Small tables with named rows and columns. After each table, cells are looked up by row and column.

ziru.tsv
	madal	geko	fadifib
mazug	123	149	130
kidogol	56	220	119
zaruzar	105	164	124
mebero	125	101	134

geko of mazug is 149
madal of mazug is 123
madal of kidogol is 56
madal of mebero is 125
fadifib of mazug is 130
geko of kidogol is 220
fadifib of zaruzar is 124
geko of zaruzar is 164
fadifib of kidogol is 119
Which row has the largest madal? mebero

kulopo:
,rog,sas,lam,zikun
teg,117,81,106,39
mub,87,139,119,218
levud,88,107,109,62
fuf,93,121,110,174
pavegem,120,79,99,60
gefuru,177,56,91,113
vimoge,122,3,19,84
garozes,77,31,14,71
vezo,90,35,21,54
buzogan,81,106,97,141
korufed,145,103,135,101
sazu,55,131,91,29
loto,119,69,82,125

zikun of mub: 218
rog of mub: 87
sas of loto: 69
rog of loto: 119
zikun of garozes: 71
rog of garozes: 77
sas of pavegem: 79
zikun of fuf: 174
sas of garozes: 31
sas of sazu: 131
rog of vimoge: 122
sas of buzogan: 106
lam of vezo: 21
rog of korufed: 145
sas of vimoge: 3
zikun of gefuru: 113
zikun of buzogan: 141
rog of fuf: 93

sefasiz:
	pok	duzubal	sed	kirad	megaliv
gufibi	-1014	-2251	-902	-2608	-1586
vok	-1893	-1528	-2499	-2013	-1852
vavire	-1719	-1716	-2172	-1961	-1550
fif	-3239	1164	3004	-703	-2626
todudok	358	2572	-5358	-223	-4521
fir	-2535	-1328	5776	-382	1377
bip	-1064	-2857	-2085	-3796	-4786
tem	-2052	-1930	821	-1746	151
rig	899	2347	2231	1859	-913

What is the kirad of fif in sefasiz? -703
What is the duzubal of todudok in sefasiz? 2572
What is the pok of bip in sefasiz? -1064
What is the pok of fir in sefasiz? -2535
What is the sed of gufibi in sefasiz? -902
What is the kirad of rig in sefasiz? 1859
What is the duzubal of vavire in sefasiz? -1716
What is the sed of rig in sefasiz? 2231
Row with the largest megaliv: fir

nazero
fields: noka, gigu, zumedo, kota, tivepoz, fanidug, mas, furibe
risad: [-35, 61, -31, -9, -13, -6, 18, -4]
febano: [-3, -78, 18, -8, -13, -5, 20, -29]
torep: [-30, -51, 41, -10, -2, -11, -7, 71]
famu: [16, -33, -31, -9, -14, -8, 25, -28]
fop: [1, 14, -6, -9, -14, -10, 0, 11]

kota of febano: -8
noka of febano: -3
tivepoz of torep: -2
furibe of febano: -29
mas of famu: 25
zumedo of famu: -31
mas of febano: 20
fanidug of risad: -6
kota of famu: -9
fanidug of fop: -10
mas of risad: 18
mas of torep: -7
furibe of risad: -4
noka of fop: 1
noka of torep: -30
tivepoz of febano: -13
tivepoz of fop: -14
gigu of torep: -51
mas of fop: 0
gigu of famu: -33
Which row has the largest kota? febano

peporiz:
|  | vuzadit | zakipi | kasiv | tugun | pazul | fek | loz | tarid | das | mivafe |
|---|---|---|---|---|---|---|---|---|---|---|
| kiliv | 0.601 | 0.572 | 0.375 | 0.521 | 0.359 | 0.792 | 0.236 | 0.447 | 0.535 | 0.437 |
| sulipul | 0.612 | 0.582 | 0.348 | 0.517 | 0.320 | 0.841 | 0.195 | 0.436 | 0.549 | 0.423 |
| felav | 0.619 | 0.595 | 0.305 | 0.519 | 0.257 | 0.893 | 0.149 | 0.420 | 0.572 | 0.406 |
| nek | 0.585 | 0.562 | 0.402 | 0.524 | 0.391 | 0.736 | 0.285 | 0.459 | 0.524 | 0.451 |
| vot | 0.619 | 0.601 | 0.287 | 0.523 | 0.228 | 0.911 | 0.133 | 0.414 | 0.580 | 0.400 |
| lor | 0.597 | 0.569 | 0.383 | 0.522 | 0.368 | 0.777 | 0.249 | 0.450 | 0.531 | 0.440 |
| tofera | 0.618 | 0.619 | 0.241 | 0.548 | 0.161 | 0.941 | 0.097 | 0.401 | 0.591 | 0.389 |
| pinog | 0.615 | 0.586 | 0.336 | 0.517 | 0.303 | 0.858 | 0.180 | 0.431 | 0.557 | 0.417 |
| vir | 0.588 | 0.564 | 0.396 | 0.523 | 0.385 | 0.749 | 0.274 | 0.456 | 0.526 | 0.448 |
| nabup | 0.619 | 0.609 | 0.265 | 0.533 | 0.196 | 0.927 | 0.115 | 0.407 | 0.587 | 0.394 |
| fulako | 0.605 | 0.575 | 0.368 | 0.519 | 0.348 | 0.808 | 0.223 | 0.443 | 0.539 | 0.433 |
| leg | 0.593 | 0.567 | 0.390 | 0.522 | 0.377 | 0.763 | 0.262 | 0.453 | 0.529 | 0.444 |
| mubokod | 0.617 | 0.590 | 0.322 | 0.517 | 0.281 | 0.875 | 0.165 | 0.426 | 0.564 | 0.412 |
| tetipu | 0.609 | 0.578 | 0.358 | 0.519 | 0.335 | 0.824 | 0.209 | 0.440 | 0.544 | 0.428 |

tetipu, loz => 0.209
fulako, fek => 0.808
felav, mivafe => 0.406
fulako, vuzadit => 0.605
kiliv, mivafe => 0.437
fulako, kasiv => 0.368
tofera, tugun => 0.548
vot, pazul => 0.228
tetipu, zakipi => 0.578
lor, pazul => 0.368
nek, fek => 0.736
nek, loz => 0.285
mubokod, das => 0.564
mubokod, vuzadit => 0.617
Which row has the largest das? tofera

Table rubi
	kunebus	dasipa	sepusun	pem
riminid	159	132	51	64
tomaso	132	131	36	82
bolim	24	53	209	86
salifu	59	86	124	76

salifu, pem -> 76
salifu, sepusun -> 124
riminid, dasipa -> 132
tomaso, sepusun -> 36
bolim, dasipa -> 53
riminid, kunebus -> 159
riminid, pem -> 64
bolim, sepusun -> 209
tomaso, kunebus -> 132
salifu, dasipa -> 86
bolim, kunebus -> 24
bolim, pem -> 86
salifu, kunebus -> 59
tomaso, dasipa -> 131
riminid, sepusun -> 51
tomaso, pem -> 82

mub =
,dami,zuzori,dosazu
gasodu,146,35,81
difili,222,141,222
zet,53,28,116
laf,70,42,103

zet, zuzori: 28
gasodu, zuzori: 35
difili, dami: 222
zet, dosazu: 116
zet, dami: 53
difili, zuzori: 141
difili, dosazu: 222
gasodu, dami: 146
gasodu, dosazu: 81
laf, dosazu: 103
laf, dami: 70
laf, zuzori: 42

kopino =
	vefan	betofeb	pasagin	beriro
zunuron	79	74	87	31
mel	114	154	62	113
vudum	107	88	121	176
vuvome	225	217	184	138
rapod	65	136	72	92
migi	131	116	77	16
rarib	95	97	114	103

pasagin of mel: 62
betofeb of migi: 116
beriro of zunuron: 31
beriro of vuvome: 138
vefan of migi: 131
pasagin of vuvome: 184
beriro of vudum: 176
pasagin of vudum: 121
betofeb of vudum: 88
beriro of mel: 113

gor =
,geluvi,nok,nodo,gasufu,digu,teper,ziv,gurufe,kal
nav,16.3,38.4,23.0,57.1,37.5,75.9,45.9,31.5,41.0
bes,67.6,71.5,36.7,49.5,66.5,33.5,42.1,84.5,67.9
dezum,50.8,38.1,62.6,26.2,62.7,88.9,63.9,54.7,46.1
fif,42.5,59.9,32.3,84.2,43.6,67.3,88.1,35.0,54.1
vipu,19.4,41.6,24.1,23.4,59.3,40.6,51.1,80.7,54.7
movav,56.2,67.8,32.1,75.9,72.0,93.9,96.8,47.1,63.9
kegudu,57.7,68.6,20.1,33.6,42.0,63.9,52.4,48.8,40.7
rofib,39.3,47.8,63.8,27.1,70.5,89.2,56.9,61.3,51.3
dokamig,55.1,58.7,62.4,59.9,59.7,97.3,51.9,38.2,51.0
gog,67.8,34.4,41.1,89.5,85.3,75.2,62.3,66.6,80.6
tozuti,49.3,60.6,56.0,42.1,34.5,32.0,45.5,58.6,45.7
mil,73.4,49.9,45.5,42.9,89.9,67.8,69.2,87.2,73.1
lepigim,52.3,43.2,64.3,22.8,60.8,65.5,63.9,67.6,49.6
silebe,32.9,50.9,45.8,53.1,90.4,62.1,58.4,88.3,77.5

gasufu of mil is 42.9
nodo of bes is 36.7
kal of bes is 67.9
nodo of tozuti is 56.0
gasufu of silebe is 53.1
nok of dezum is 38.1
ziv of fif is 88.1
gurufe of lepigim is 67.6
geluvi of dezum is 50.8
nok of mil is 49.9
gurufe of vipu is 80.7

